These are the activations of a small neural network, seen along a few directions. Each row is one input.
In each table, some parts of the input vary, and every possible input appears once, in random order.
A made-up example of a description, with smaller parts first: ring(8) and (point or (values(2) and line(4)) or line(11)).
Shared parts are said once, and a part with two or three values counts as separate values.

Other details of the inputs vary at random and push rows far along two fixed directions, the same in every table; ignore that.

Table:
x1: [ 44.3  13.6  -1.8 -10.9  37.9  58.1  33.8 -28.9 -11.4   2.3 -20.1 -12.6
 -51.1]
x2: [ 22.6 -37.9  29.3 -30.9  38.7 -56.6  35.8 -39.6  -7.3  43.5  53.2   2.2
 -15.7]
x3: [-23.8 -33.5   4.7 -12.2 -30.3 -92.4 -35.6  26.8   3.5  13.2  27.2  13.1
  52.1]
x4: [ 35.3  21.0  18.1   9.4  12.1  77.4  35.3 -32.7  -0.8   8.6 -12.5 -10.4
 -39.8]
x5: [ 31.6 -34.1  27.3 -22.1  28.5 -42.0  29.5 -36.9  -1.4  72.6  41.0  18.7
 -28.6]
x6: [ -9.8  19.5 -28.4  -4.2 -26.8  10.8 -33.6  45.2  -5.5 -61.3 -38.2 -17.2
  30.4]
x7: [-34.6  32.3 -36.8   6.5 -20.7  32.0 -38.2  40.3  13.0 -45.5 -26.1   5.7
  15.4]
x8: [-22.2  24.8 -47.8  32.9 -19.5  26.4 -39.6  40.6   1.3 -20.1 -57.5   9.5
   6.3]
x9: [-24.1  24.3 -27.4  13.0 -45.6  35.0 -18.8  48.9  15.1 -46.0 -24.8   7.8
  20.3]
x10: [  5.3  19.3 -38.0  -6.2 -23.8   4.3 -28.9  53.0 -12.9 -52.1 -50.3 -15.5
  20.4]
x11: [-29.9 -24.9 -15.1  10.1 -30.7 -73.0 -37.2  29.7  13.8  55.0  15.6  46.4
  24.0]
x12: [-14.7 -31.7  37.5   3.9  26.9 -30.6  40.1 -47.9  13.6  46.2  65.3  15.9
 -12.5]
x13: [  7.7  17.6   8.8  -4.4  20.9  72.8  48.8 -25.6  12.7 -20.1  16.3  -3.2
 -37.8]
x14: [ 15.5  26.6  35.4   5.3  12.8  74.3  27.8 -41.4   1.8 -18.2   4.7 -27.8
 -19.3]
x15: [-46.4 -17.8  -4.0  -6.3 -27.5 -70.9 -40.0  27.6  23.6  28.9  40.2  37.5
  36.6]
x16: [-11.7 -31.8 -17.1  -1.7 -22.4 -90.7 -39.6  31.1  -2.1  49.4   1.9  33.1
  24.3]
x17: [-11.9  19.0 -21.9   7.7 -28.7   7.3 -36.8  38.7 -13.1 -62.8 -45.8 -26.8
  37.4]
x18: [ 53.6  14.9  16.0  -2.2  20.9  61.3  32.7 -31.3 -16.6   2.3 -27.1 -24.1
 -40.0]
x19: [ 35.4   8.5  16.4   4.4  41.6  36.8  34.4 -39.3 -29.1 -26.9 -24.6 -48.1
 -23.3]
x20: [  7.7 -28.5  20.2 -12.6  29.5 -24.3  31.4 -39.1  15.5  75.4  55.7  36.3
 -34.5]
x21: [ -3.4 -27.9  37.6 -15.8  13.0 -20.8  45.8 -35.0  22.2  46.5  75.0  25.7
 -16.7]
x22: [-40.5  31.0 -28.7  28.5 -17.4  24.7 -43.9  29.3   3.3 -46.6 -38.5  -8.9
  24.8]
x23: [-27.4 -23.3 -22.3  -2.3 -29.2 -68.0 -34.0  37.8  21.6  55.0  22.2  55.5
  16.8]
x24: [  3.1  18.4 -31.9   5.9 -25.7   1.0 -32.6  46.7 -21.0 -54.4 -59.1 -25.1
  27.3]
x25: [ -3.9  18.4 -49.9  21.6 -11.0  11.0 -41.1  41.4 -14.9 -27.5 -71.8  -4.6
   6.1]
x26: [  9.8  26.5  33.6  10.9  18.3  69.3  25.8 -44.8  -2.7 -19.2   1.4 -30.8
 -18.8]
x27: [ 50.9  11.9  26.2  -9.4  21.1  46.7  39.0 -31.4 -23.4 -25.0 -17.2 -45.0
 -21.1]
x28: [ 26.4  11.4  17.8 -15.8  34.8  51.5  35.4 -37.0 -11.4 -35.1   1.2 -35.3
 -22.7]
x29: [-46.9 -26.6  -5.9   4.5 -36.9 -71.7 -22.3  31.8  22.3  25.8  38.8  40.8
  36.4]
x30: [  2.1 -40.8  48.1  -7.7  39.1 -59.6  26.6 -57.7  -9.6  36.0  54.2 -13.1
   3.5]
Each input here is: line(5) and ring(6).
Changing only the line(5) part turns x18 into x25. The same change can be made to x27. Which row results?
Answer: x19
Which other rows does x9 become when the line(5) part takes its other values? List them by row number.
Answer: x12, x13, x21, x29
A walk changes only the ring(6) part. It starts at x23 and steps to x5. List the rest of the walk in order.
Answer: x10, x6, x15, x21
Which other rows does x11 become when the line(5) part takes its other values? List them by row number.
Answer: x4, x8, x20, x23
